These are the activations of a small neural network, seen along a few directions. Each row is one input.
Each table varies a few parts of the input and shows all the possible inputs, shuffled.
Descriptions start from the smaller parts, as in this example, which fits no table here: one of 6 places along a line, together with either a single point or (one of 2 separate values, together with one of 5 places around a ring) or one of 11 places along a line.
Shared parts are said once, and a part with two or three values counts as separate values.

Table:
r1: [ 18 -25 -33   9   9   9 -15  -8   5  40  20   2  45]
r2: [-29 -27 -14 -14  29  -8   0 -22  39  29   7 -13  15]
r3: [-26  33  27 -10 -17   0  13   5  -6 -37 -13  -1 -22]
r4: [ 27  25  30  12 -22  21   1  17 -48 -26 -17  28 -37]
r5: [-35  -3  11   8  -4 -31  13 -10  44 -12   3 -25  -4]
r6: [-41   3  16 -13  14 -37   4 -12  37 -15 -15  -8 -15]
r7: [-25  21  17  22 -22  21  13  22  10 -34   9 -15  -4]
r8: [ 36  25  22  23 -17  34   9  28 -53 -31   6   4 -20]
r9: [-41  21   7 -12  10 -36  19 -22  19 -21  -5 -16   0]
r10: [ 30 -25 -22  14  -5  31  -8  28 -24  19  11  12  10]
r11: [ 24 -36 -22  -1   0  -7 -24 -21  14  40  11  12  20]
r12: [-23  19  26   8 -18  14   8  15  21 -26   3  -7 -35]
r13: [ 35 -11  -9 -23  -8  14 -16  13 -13  25 -24  25 -18]
r14: [ 43 -24 -17  11 -24  13 -15  10  -8  19  -4  12 -11]
r15: [ 35  15  28  37 -37  28  -5  24 -25 -13  -6  12 -46]
r16: [ 23 -24 -28  -3  19  -6 -12 -12 -11  24  13  10  48]
r17: [-21 -15 -22  -2  37 -25   7 -24  13   5  10 -17  43]
r18: [-32 -29 -21   7  35 -10   1 -10  27  21  17 -16  40]
r19: [-33 -10 -14 -31  33 -23   3 -33  13  16  -6  -2  23]
r20: [ 39  -5 -24  -3  -1  25   3  16 -36   9   7   8  15]
r21: [-17  33  29  -1 -22 -11  -1   6  12 -29 -22  -8 -41]
r22: [ 32  17  20  39 -28  41   2  36 -41 -17  13  -3 -26]
r23: [ 24 -17 -17 -33  15 -13 -26 -23   5  45  -3  15   6]
r24: [-34  16   4   2  11 -24  25  -8  22 -26   7 -26  27]
r25: [-46   4   2  13  15  -8  19   3  38 -13  17 -23  19]
r26: [ 36  -2 -18 -17 -14   6  -4   2 -34  13 -14  19  -3]
r27: [ 29  22  35   8 -14  21 -10  27 -32 -12 -21  25 -58]
r28: [-28 -16  -6 -37  31 -24  -7 -28  30  28 -11  -5   7]
r29: [-15  35  18  11 -19   7  18   9  -4 -47   4 -17   0]
r30: [ 17 -19 -25 -24  15 -20 -18 -26 -14  28   3  20  21]
The inputs of r27 and r4 match in every part but one. If r23 is changed in the same way as r27 into r4, which row does it become?
Answer: r30
What do these inputs look like to the network?
Answer: one of 5 places around a ring, together with one of 6 places around a ring
Which other rows does r26 become when the place on the ring of 5 takes its other values? List them by row number.
Answer: r10, r13, r14, r20
A walk changes only the place on the ring of 5. It starts at r7 and steps to r29. List the rest of the walk in order.
Answer: r3, r21, r12

Table:
r31: [ 44   1  -5   0 -10  24 -19  18 -27  21  -6  11 -21]
r32: [-11 -12  -6  27   9  -4   9   5  13  -7  23 -19  24]
r33: [-20  15  14 -14   5 -33   3 -19   0 -15 -10  -4 -14]
r34: [ 10 -23  -7  16  21  14  -8  -2   2  23  18   6  26]
r35: [ 10   2   1 -21   5 -28  -6 -31 -13  16 -16  20  -9]
r36: [  7  14  13  11 -25  18  16  21  -9 -14   3 -16 -25]
r37: [ -8 -24 -17 -17  27 -12  -2 -25  25  32   0   5  21]
r38: [-47   5  -6 -12  21 -21   7  -9  50 -12  -3 -29  23]
r39: [ -5  32  21  16 -30  16  17  23   0 -27   0 -26 -22]
r40: [  6 -33 -35 -29  15 -16 -14 -18  19  39   0  -2  29]
r41: [ 32  -6 -13  -1   9  32  -9  18 -33   8  13  27  23]
r42: [-32 -14 -21 -10  15 -22  10 -15  38   1   9 -27  17]
r43: [  0   7  -5  20 -10  22  23  18 -18 -30  23 -10  16]
r44: [-31 -15 -13 -10  21 -16   1 -17  28  19  -1  -2  21]
r45: [-11 -19  -2  23  15   7  -1   4   6   7  13  -1  27]
r46: [  5   5 -11  17 -10  24  11  23 -28 -14  17   1  20]
r47: [ 20 -12   7 -14 -12   5 -11 -10  -3   8 -17  16 -38]
r48: [ 20  -4  -6 -31   8 -29 -20 -26 -16  23 -23  25  -3]
r49: [ 31   6   7   8  -2  30  -6  12 -20  12  -9  13 -27]
r50: [-14  28   1  26 -17  21  24  18  -9 -38  21 -16  20]
r51: [ 20 -30 -14   7  19  15 -17  -1  -2  31  15  11  31]
r52: [  5   3   7  -3 -17 -14 -10  10   0  -7 -24   5 -34]
r53: [-29   5  10  29   8   3  11   1  23 -18  20 -16  27]
r54: [-11  10   5 -15   4 -35  -4 -16  -7   2 -24  11  -8]
r55: [ 23  -4  -8   8   3  38   7  11 -28   0  19  14  18]
r56: [ -4   8  19  -5 -22 -14   4   7   7 -17  -9  -3 -38]
r57: [  6  15  16  13 -16  27   1  14 -18   1  -4  11 -26]
r58: [-33  34  22 -12   1 -36   5 -17  10 -26 -11 -10 -12]
r59: [ 27 -12   6 -21 -13   4 -25  -8 -10  19 -16  31 -33]
r60: [-11  19  19  -4 -22 -19   3  13  21 -37 -21 -23 -32]
What do these inputs look like to the network?
Answer: one of 5 places along a line, together with one of 6 places around a ring
Which other rows does r42 become when the place on the line of 5 takes its other values? List them by row number.
Answer: r37, r38, r40, r44

Table:
r61: [-13  17  10   3  -5  -7   8   5   2 -22  -4  -5  -7]
r62: [ 16   2   3  -5  -1  -3  -8  -1 -14   4 -11  15 -12]
r63: [ 13  -5   1  -6 -10   0  -9   0  -5   7  -6  13 -18]
r64: [-15  19  10  -3  -3  -3  13   0  -6 -26  -6  -6  -4]
r65: [-16  13  11   2  -6   2  10   4  11 -17   0  -8 -14]
r66: [ 11   7  -4   5   0  16   7   4 -27  -8   6   8  16]
r67: [ 14   5   2 -14   2  -1  -6  -4 -26  -2 -14  14  -5]
r68: [14 -2 -1 13 -2 17  1 13 -5  2 12  2  4]
r69: [ 12 -10   2   4 -11   0 -13   2   3  18  -7   3 -25]
r70: [ 9 -8 -3 18 -9 23 -3 12  3 10 13 -6 -3]
r71: [ 12   5  -3   7  -2  18   1  11 -14  -2   9   5  10]
r72: [12 -8 -2 10 -8 23 -2 14  1  5 15 -2  0]
r73: [-14  22  11  -3   2  -6  11   1 -11 -26  -9  -7  -1]
r74: [-13   7  16  11  -6  -5   6   7  16 -10   0 -14 -19]
r75: [ -6 -25 -32 -29  25 -38 -14 -35  23  34  -3  -2  25]
r76: [ 10   5  -7   2  -6  18   4   9 -21  -7   8   6  15]
r77: [-16   9  15   9 -11   2   5   6  22  -6  -1 -16 -19]
r78: [ 16  -8   6  -1  -7  -1 -11   3   0  16  -7   7 -22]
r79: [ 17   4   3  -8  -1  -5  -6  -3 -20   1 -14  15  -7]
r80: [-17 -36 -34  -5  31 -10   2 -15  25  26  15  -7  53]
r81: [-46 -13  -4 -10  28 -39   4 -34  43   4   5 -14  34]
What do these inputs look like to the network?
Answer: one of 3 separate values, together with either a single point or one of 6 places along a line
The inputs of r75 and r80 match in every part but the choice among 3 separate values. If r78 is changed in the same way as r75 into r80, which row does it become?
Answer: r72
Which other rows does r73 become when the choice among 3 separate values takes its other values? List them by row number.
Answer: r66, r67
Which other rows does r77 become when the choice among 3 separate values takes its other values? List them by row number.
Answer: r69, r70
